A small network was shown many inputs. Here are its activations along a few directions, one row for each input.
Each table varies a few parts of the input and shows all the possible inputs, shuffled.
A made-up example of a description, with smaller parts first: one of 6 places along a line, together with either a single point or one of 11 places around a ring or (one of 3 separate values, together with one of 5 places around a ring).
Shared parts are said once, and a part with two or three values counts as separate values.

Other details of the inputs shift rows strongly along two fixed directions, in all tables alike. That doesn't count.

A family of inputs:
x1: [ 18  21 -20  31  22 -29  -5  26  54 -37  41   4]
x2: [  8 -16  -5 -11   3 -46  11 -41 -14   3 -21   6]
x3: [ 41  25   4  33  18 -18  -8  31  26 -37  51 -22]
x4: [ 13  28 -37 -17 -55  37 -18 -17 -37  58 -34 -39]
x5: [ 28 -48   3  -3  21 -75  17 -66 -43   5 -10  15]
x6: [-20 -42  12   6  -3 -72   9 -28 -23   9 -24  56]
x7: [-20  19 -24 -19  -4  23  53  18 -56  81 -41 -15]
x8: [ 22  15  -7  20   6 -20   7  19  43 -32  51  23]
x9: [-17 -35  17  11  24 -38  -2 -21  -4  -8 -43  29]
x10: [-27   2  13 -23 -40  73 -26   6 -14  38 -16  -5]
x11: [  3  -2 -14   5  63 -35  67  46  -1  -8  38 -11]
x12: [  9   1 -28 -30 -34  22 -12 -36 -47  45 -35 -34]
x13: [-13 -45  27   7   5 -71  12 -38 -27  10 -14  63]
x14: [  8  59 -35   2 -38  58 -18  53  49  -8  39 -20]
x15: [  0 -31   5 -13   5 -33  15 -40 -11  -2  -6  42]
x16: [  9  -4 -12  12  33 -34  -2   2  35 -37  27   8]
x17: [-34   1  -1 -23 -45  61 -27  12 -12  35 -25  -8]
x18: [-12  25   2 -13 -41  19 -12 -18 -31  44 -60  -7]
x19: [-17  18 -25 -36 -46  59 -14  -6 -10  31 -24  -6]
x20: [ 15  16  11  24  19 -13  -6  38  48 -50  29 -19]
x21: [-25 -54  23   8  63 -72  76   5 -51  19 -44  29]
x22: [-27 -75  15  -7  14 -64  13 -44 -25 -14 -16  43]
x23: [  5  35 -17 -15 -20  69 -25  40  38  -6  71 -28]
x24: [ 34  25 -10  33  11 -28  -9  38  28 -39  41 -25]
x25: [ 11  30  10  23   6   7  -5  44  48 -41  47  16]
x26: [-17  21  -4 -29 -37  73 -21  -8 -17  24 -38 -45]
x27: [ 34 -37  -1  13  10 -87  19 -61 -40  14 -15  23]
x28: [ -8   1   0  13  68   1  57  71  12 -32  46 -31]
x29: [-26 -20  13 -29 -23  48  -5 -30 -28  18 -37  12]
x30: [ -8  13  -8 -13 -25  31 -13 -35 -23  53 -42   8]
x31: [-13 -13   9  15  14 -46  -1 -20  -7   1 -39  36]
x32: [ 10   5 -21  18  -3 -34  -2  27  40 -25  59  14]
x33: [-16 -40  14   8   2 -80  20 -39 -25   0 -48  69]
x34: [-25  -2  17 -23 -35  61 -14 -10 -21  33 -47  12]
x35: [  9   8  18  32  34 -29  -5  12  32 -32  20  23]
x36: [-22 -68  15  -5  18 -64  22 -47 -21 -24 -35  52]
x37: [ -5 -14 -11 -23 -27  35 -15 -30 -48  28 -43 -39]
x38: [  5  30  -6 -33 -34  59 -14 -24 -18  40 -20 -31]
x39: [  5  -7 -17   2   9 -24  -3  21  37 -36  63   6]
x40: [  0 -23   4  -7  21 -24   1 -43 -10   5 -14  24]
x41: [ 34  -9   7  20  35 -10  -4  14  22 -57  58 -34]
x42: [  3  -6  24  24  38  -6 -10  16  36 -37  16  10]
x43: [ 32  35 -18  25   5 -30   1  26  48 -34  46 -15]
x44: [  2  -2  14  17  40  14 -11  16  41 -52  38  -8]
x45: [-13   1  16 -29 -24  54 -11 -36 -34  30 -43 -24]
x46: [-19 -59  23  -9  12 -28   6 -36 -19  -9   3  33]
x47: [ 14  52  13   5  -9  73 -26  48  42 -18  30 -48]
x48: [  0 -29   1   0  -9 -48   9 -34 -14  19   8  44]
x49: [-31   8   0 -24 -44  65 -19   6 -12  29 -50   0]
x50: [ 36  -2  14  29  31 -17  -7  27  28 -48  47 -25]
x51: [-31  36  -7 -15  -4  52  40  44 -51  72 -44 -23]
x52: [ 18  37 -14   7 -17  58 -30  49  21 -12  21 -63]
x53: [ 29  71 -16   5 -26  58 -19  34  40   1  43 -45]
x54: [ 25  33  18  27  15 -16  -2  25  36 -34  35  -5]
x55: [-31  13  -8 -24 -22  82 -30  -3  -9  22 -40 -29]
Each input here is: one of 5 places around a ring, together with either a single point or (one of 2 separate values, together with one of 5 places along a line).
The inputs of x27 and x50 match in every part but the place on the ring of 5. If x32 is changed in the same way as x27 into x50, which row does it become?
> x17
Change only the place on the line of 5 in x24. List by row number the other rows that result.
> x6, x18, x31, x33
Change only the choice among 2 separate values in x34. List by row number the other rows that result.
> x49
A walk changes only the place on the line of 5. It starts at x12 and steps to x2. List the rest of the walk in order.
> x16, x19, x39
Change only the place on the ring of 5 in x45. List by row number the other rows that result.
> x38, x47, x53, x54
Change only the choice among 2 separate values in x22. List by row number the other rows that result.
> x46
